A small network was shown many inputs. Here are its activations along a few directions, one row for each input.
In each table, some parts of the input vary, and every possible input appears once, in random order.
Descriptions start from the smaller parts, as in this example, which fits no table here: one of 2 separate values, together with either a single point or one of 11 places around a ring or (one of 6 places along a line, together with one of 8 places around a ring).
Shared parts are said once, and a part with two or three values counts as separate values.
In the rows, zero is written as 128.

Other details of the inputs vary at random and push rows far along two fixed directions, the same in every table; ignore that.

Rows:
r1: [147 137  49 174 126  76 109 178  94  91 164 144]
r2: [ 97 132 126  81  92 162 165 103 136 134  94 122]
r3: [173 152  62 144 127  67 128 189 148  98 136 148]
r4: [ 68 111 126  75 100 149 143 105 117 163 108 133]
r5: [143 114 229 156 205 131  79 126 117 167 137 135]
r6: [102 115  96 114  89 187 157  72 116 118 146 124]
r7: [171 122  62 127 140  67 124 192 121 101 129 167]
r8: [ 93 136 108  84 118 163 173  89 144 129 127 109]
r9: [167 148  56 137 139  65 122 187 140 105 163 124]
r10: [ 70 126 112  69 125 153 148  91 117 149 127 141]
r11: [ 84 146 131  89  84 149 155  98 150 134 104 120]
r12: [167 116  58 127 153  69 132 193 116 112 151 153]
r13: [170 139 221 169 198 142  91 107 154 123 112 128]
r14: [ 60 132 115 118  85 157 145  86  91 133 140 112]
r15: [156 134 232 171 178 124  74 117 149 152 126 102]
r16: [158 138 231 174 191 131  98 119 146 156 142 108]
r17: [ 80 105 128  75  99 149 158 102 119 156 107 125]
r18: [171 154  60 137 126  63 113 185 145  93 141 138]
r19: [101 141 113  80 106 163 167  88 137 128 100 130]
r20: [180 123  66 140 136  82 149 209 123 121 149 124]
r21: [ 60 126 118 123  72 154 135  86  98 133 119 116]
r22: [149 129 224 155 205 131  66 111 128 143 113 161]
r23: [ 90 127 119  86 105 162 178 102 138 141 129  97]
r24: [150 143  53 174 113  73 101 176  99  79 141 157]
r25: [167 112  74 128 124  66 122 208 120 107 124 159]
r26: [145 119 236 156 189 130  64 126 127 150 107 154]
r27: [ 85 150 112  87 110 152 166  85 146 139 133 115]
r28: [166 129 234 171 183 141  89 122 153 129 106 121]
r29: [184 102  55 174 108 105 132 188 108 101 174 131]
r30: [ 95 121 122  85  94 162 171 104 132 152 103 108]
r31: [155 140 230 167 191 126  83 116 143 151 147  98]
r32: [101 110 114 117  63 183 147  84 121 112 118 129]
r33: [172 132 216 165 211 146 102 110 138 144 130 123]
r34: [ 83 135 126  93  86 148 161  99 146 152 113 106]
r35: [166 144  71 139 111  61 112 201 144  99 135 130]
r36: [ 61 136 123 119  70 155 129  85 102 115 109 130]
r37: [175 118  67 148 122  77 138 208 141 112 133 120]
r38: [ 79 111 124  71 111 151 168 101 113 155 128 121]
r39: [100 100 109 121  65 183 153  85 117 131 127 116]
r40: [179 117 212 200 171 166  75  88 127 112 131 142]
Each input here is: one of 5 places around a ring, together with either one of 2 separate values or one of 6 places along a line.
Q: Changing only the place on the ring of 5 turns r2 into r33. The same change can be made to r25. Which row results?
A: r12
Q: Changing only the place on the ring of 5 turns r28 into r23. The same change can be made to r35. Which row results?
A: r31
Q: Which other rows does r32 become when the place on the ring of 5 takes its other values? List them by row number.
A: r6, r29, r39, r40
Q: Which other rows agree with r13 in the place on the ring of 5? List them by row number.
A: r3, r7, r18, r19, r22, r24, r40
Q: Which other rows does r15 become when the place on the line of 6 takes its other values? List them by row number.
A: r4, r17, r30, r34, r37

Rows:
r41: [199 114  41 178 140  76 131 216 110  94 157 135]
r42: [ 98 139 127 117 120 142 132 107 120 120 112 148]
r43: [109 133 123 138 109 152 145 107 121 137 123 114]
r44: [165 155  29  96 147  33 150 227 154 118 140 141]
r45: [130 136 131  97 115 146 141 108 160 122  94 142]
r46: [121 119 124 119 113 158 142 102 130 128 153 111]
r47: [179 107  53 147 130  70 128 217  99 105 154 155]
r48: [132 122 136 106 103 150 150 119 156 141 100 128]
r49: [112 133 127 132 100 151 139 106 133 134 139 113]
r50: [ 96 119 129 106 113 131 116 111 116 134 116 126]
r51: [221 104 152 168 175 107 107 182 149 118 125 142]
r52: [128 125 139  97 106 144 143 119 155 121  91 123]
r53: [ 94 119 134 108 111 131 121 114 117 129 117 130]
r54: [121 118 123 123 114 161 146 103 126 125 147 113]
r55: [110 148 123 119 110 143 125  94 141 119 140 125]
r56: [123 119 121 128 119 157 154  98 120 127 138 112]
r57: [192 132 190 206 181 102  68 158 135 107 145 120]
r58: [103 146 143  70 146 113 154 132 154 151 113 103]
r59: [101 126 136 116 107 139 136 118 110 145 123 136]
r60: [112 134 128 128  99 148 135 105 137 137 146 110]
r61: [ 98 131 121 105 122 132 114 100 121 136 119 145]
r62: [ 96 128 135 118 112 140 134 117 115 119 109 130]
r63: [145 147  13 131  91  80 151 172 125  88 143 139]
r64: [ 96 131 126 107 119 132 119 103 122 130 120 149]
r65: [110 137 129 128 108 141 140 101 126 116 121 107]
r66: [ 97 117 131 117 108 137 128 114 118 149 126 134]
r67: [106 144 139  79 144 119 162 133 155 171 122 107]
r68: [ 99 117 126 115 111 137 124 112 117 154 124 130]
r69: [193 144 183 205 189 104  65 146 140 109 147 138]
r70: [ 99 140 130 106 118 134 127 106 115 126 117 151]
r71: [173 144 216 204 204 131  70 113 131 123 123 134]
r72: [125 128  71  64 137  99 182 169 144 147 138 114]
r73: [108 136 131 119 102 142 128 104 136 117 137 106]
r74: [162 133 247 202 199 145  71 103 127 129 116 112]
r75: [ 97 128 139 107 110 133 129 117 109 125 114 132]
r76: [106 102 127 107 122 148 135 111 111 140 134 135]
r77: [ 99 125 132 127 109 147 142 118 116 139 118 134]
r78: [165 107 248 191 209 155  82 113 115 142 128 137]
r79: [194 130  48 186 121  60 126 214 123 102 157 131]
r80: [108 102 122 105 125 148 130 109 109 146 132 131]
Q: Describe the family of inputs behind these rows.
A: one of 4 places along a line, together with either one of 2 separate values or one of 8 places along a line
Q: Changing only the place on the line of 4 turns r63 into r65. The same change can be made to r64. Which row results?
A: r53
Q: Which other rows does r43 become when the place on the line of 8 takes its other values? List them by row number.
A: r49, r59, r60, r66, r68, r77, r79
Q: Which other rows does r51 become when the choice among 2 separate values takes its other values? List them by row number.
A: r72
Q: Which other rows does r44 become when the choice among 2 separate values takes its other values? List them by row number.
A: r45
